These are the activations of a small neural network, seen along a few directions. Each row is one input.
Each table varies a few parts of the input and shows all the possible inputs, shuffled.
A made-up example of a description, with smaller parts first: values(2) and (point or line(11) or (line(4) and ring(5))).
Shared parts are said once, and a part with two or three values counts as separate values.
(in the rows, 128 means zero)

Other details of the inputs vary at random and push rows far along two fixed directions, the same in every table; ignore that.

Table:
row 1: [ 62 105 125 135 121  93 173  84  83 184 181 118 131 132]
row 2: [154 141 151 136 132 151 108 163 172 110  89 117 124 121]
row 3: [158  36  78 102 138 107 153 129 112  81 119 196 106 134]
row 4: [187 139 134 119 131 131 119 154 132 105 110 131 131 159]
row 5: [147 157 136 139 134 135  90 151 163 115 107 118 123 119]
row 6: [126 137 131 133 117 129 114 141 144 127 119 129 128 119]
row 7: [124 141 123 128 139 134 110 140 136 119 130 123 140 117]
row 8: [ 80  74  92 112 113 108 158 112  91 133 156 149 147 112]
row 9: [206 128 110 104 154 151 100 171 145  57  72 143  95 132]
row 10: [122 194 173 154 129 150 123 120 145 172 147  91 122 141]
row 11: [135 149 143 134 134 159 110 132 147 107 123 106 121 123]
row 12: [120  33  63 103 122 130 137 132 127  74 127 158 126 103]
row 13: [114 184 174 148 131 121 117 122 141 173 130  99 138 132]
row 14: [179  97 121 127 136 163  97 172 193  66  71 128 107 113]
row 15: [ 92  66  89 119 102 101 145 102 113 133 148 146 126 113]
row 16: [103 173 166 149 125 135 142 120 124 176 151 101 130 138]
row 17: [152 211 160 135 128 114 131 108 117 164 127 132 150 153]
row 18: [112 203 178 145 131 149 118 124 127 155 141  93 138 131]
row 19: [103 119 110 123 112  86 164  77  53 197 166 153 149 156]
row 20: [ 87  72 102 117 130 110 151 106  95 112 149 129 128 113]
Description of these inputs: values(5) or (values(3) and ring(5)).
- Which other rows does row 15 become when the ring(5) part takes its other values? List them by row number. => row 10, row 11, row 12, row 14

Table:
row 21: [125 130 144 132 129 136 143 129 118 140 136 107 124 141]
row 22: [135  60  96 116 125 113 149 119 122 113 124 165 111 129]
row 23: [ 95  87  99 117 133 114 147 103  94 116 153 138 121 114]
row 24: [133  53 103 117 124 120 164 131 119 106 127 146 119 133]
row 25: [130  71  81 109 120 102 130 122 115 109 122 162 124 120]
row 26: [108  49  91 130 116 129 121 142 167  96 111 138 113  93]
row 27: [ 87 177 150 132 113 112 141 100  92 184 164 116 166 135]
row 28: [145 116 125 120 148 148 118 152 138  74 105 122 118 117]
row 29: [ 81 136 156 148 108 116 130 121 148 171 138 102 141 113]
row 30: [132  55  93 121 126 125 155 124 121 111 134 153 111 132]
row 31: [187 186 153 140 143 149  85 159 173 116  88 130 110 136]
row 32: [171 182 153 135 136 134  94 154 156 124  92 118 135 136]
row 33: [176 107 108 115 154 167  98 185 169  35  78 137 121 110]
row 34: [100  77 111 113 126 114 163 108  93 119 144 121 121 124]
row 35: [ 94 179 149 133 105  98 138  96  93 193 161 118 166 143]
row 36: [ 97  86  88 112 128 118 144 111 100 112 152 149 134 111]
row 37: [160 186 157 139 150 169  96 145 156 111 113  95 107 132]
row 38: [159 184 174 143 135 138 122 139 149 150 111 118 127 148]
row 39: [130 168 131 130 116 125 108 120 125 151 139 130 145 133]
row 40: [ 89 181 141 134 114 118 129  95  96 185 172 123 157 132]
row 41: [106 168 158 135 117  91 149  98 101 192 145 127 140 145]
row 42: [176 178 155 145 148 180  92 162 170 108 106 101 105 140]
- The inputs of row 24 and row 30 match in every part but one. If row 35 is changed in the same way as row 24 into row 30, which row does it become? => row 39
- What is each input in this table made of? => values(2) and (point or ring(10))

Table:
row 43: [141 234 195 150 142 132  90 144 171 158  96 116 130 124]
row 44: [173 208 153 145 125 182  65 153 173 130 112  85 125 139]
row 45: [ 79  64 113 107 123 104 185 111  68 132 156 126 147 127]
row 46: [135 146 119 123 131 145 101 156 125  96 119 117 148 116]
row 47: [ 67 183 167 152 110 110 154  86 118 216 184 130 162 138]
row 48: [133 224 164 130 104  84 162  74  57 251 191 155 156 197]
row 49: [ 78  57  95 110 116  84 173 108 105 117 141 166 154 105]
row 50: [ 68 188 184 148 116 129 167  88  81 229 199  92 157 159]
row 51: [ 84  40  85 121 100 108 168 121 112 141 152 157 155 117]
row 52: [199  60 100 122 138 185 112 186 181  33  69 118  90 132]
row 53: [148 229 202 143 159 161 116 144 146 130 123  93 134 137]
row 54: [170  78 114 123 157 179 129 165 164  48 106 145 103 122]
row 55: [181 183 141 117 134  96 136 109  81 161 120 159 156 177]
row 56: [189  72 104 132 152 160 113 169 177  55  83 126  73 130]
row 57: [183  67  99 112 123 141 102 186 182  47  51 130 124 105]
row 58: [ 85  52  67 111 110 123 149 111  87 126 169 149 145 118]
row 59: [165 195 177 163 127 144  78 151 190 155 106 109 114 134]
row 60: [ 72  69 100 115 105  84 173 116  93 147 144 144 170 113]
row 61: [122 147 148 146  96 129 125 124 147 175 133 110 144 134]
row 62: [178 194 176 145 141 137  68 170 196 117  70 104 118 126]
row 63: [ 94  47  94 123 132 111 183  94  93 129 154 157  97 121]
row 64: [102 168 169 137 135  97 146  98  99 178 149  90 118 145]
row 65: [170 103  90 125 139 150  84 149 166  82 106 130  93 118]
row 66: [ 88  61  67 112 123 109 148  88  95 130 161 167 109 107]
row 67: [164 199 186 138 137 159 106 155 151 122  96  70 123 147]
row 68: [173  90  82 107 156 150  86 167 161  25  70 156  94  95]
row 69: [ 98  36  84 122 114 101 155 111 126 124 130 182 112 106]
row 70: [109  49  67 100 125  89 130 110 101  93 127 143 110 110]
row 71: [ 72  87  90 109 121  97 155  92  73 117 168 152 147 108]
row 72: [144 134 145 126 157 135 133 139 132 100 102 126  99 119]
row 73: [146 240 170 150 145 179  79 135 161 144 146 108 137 134]
row 74: [ 86 190 149 131 102 105 124  89  85 188 162  86 155 137]
- The inputs of row 56 and row 64 match in every part but one. If row 44 is changed in the same way as row 56 into row 64, which row does it become? => row 74
- What is each input in this table made of? => values(2) and (point or (values(3) and ring(5)))

Table:
row 75: [174 142 138 137 147 177  85 185 191  65  76 108 117 113]
row 76: [125 129 119 120 127  97 155 105  79 167 153 154 136 153]
row 77: [ 89 117 120 119 108  69 180  65  48 205 182 147 149 160]
row 78: [140 177 155 145 134 159  89 150 169 124 115 104 126 118]
row 79: [177 218 168 134 143 143 107 135 135 137 120 129 135 156]
row 80: [115 102 106 111 127  84 164  93  72 148 156 163 137 145]
row 81: [112 197 174 147 130 142 113 130 143 160 136  89 141 129]
row 82: [138  44  83 116 132 146 119 154 158  58 100 145 104 101]
row 83: [125  40  88 114 131 133 141 146 140  71 111 137 112 104]
row 84: [106  60 103 119 124 125 146 130 124 101 128 132 120 110]
row 85: [ 91 104 115 128 118 120 136 119 120 133 143 123 138 113]
row 86: [156  50  83 117 139 156 110 167 174  43  88 142 100 100]
row 87: [135  99 103 111 122  91 147 111  90 135 133 151 125 144]
row 88: [ 92  74 108 124 122 117 153 112 117 127 145 129 121 114]
row 89: [122 168 158 140 131 147 110 141 148 134 124 100 134 123]
row 90: [141 170 159 148 138 160 104 148 167 123 114 100 117 123]
row 91: [ 91 118 120 117 102  78 182  65  51 200 182 148 152 159]
row 92: [113 197 165 152 126 144 104 126 147 163 139  97 136 124]
row 93: [ 75 100 114 125 113 109 148 105 106 148 157 123 142 114]
row 94: [169 200 159 132 128 131 111 130 128 149 120 121 130 156]
row 95: [ 84 109 123 122 101  64 177  77  75 197 164 160 153 142]
row 96: [179 215 164 136 140 148 109 143 133 149 119 130 134 161]
row 97: [157  46  91 118 141 157 115 169 170  42  86 140  98 102]
row 98: [142 239 181 140 136 116 116 107 108 192 137 115 139 158]
row 99: [120  78  98 123 126 135 122 138 144  95 121 133 121 105]
row 100: [103  62  93 116 120 123 135 131 126  99 128 136 129 105]
row 101: [126  76  98 126 129 141 123 142 151  87 114 134 112 108]
row 102: [174 210 163 131 139 141 107 133 134 138 109 126 130 150]
row 103: [140 170 161 146 138 159 105 152 163 120 112  98 123 123]
- What is each input in this table made of? => point or (values(2) and ring(5)) or (values(3) and ring(6))
- Which of the alternatives is row 81? => values(3) and ring(6)
- Which other rows does row 85 become when the values(3) part takes its other values? List them by row number. => row 93, row 100
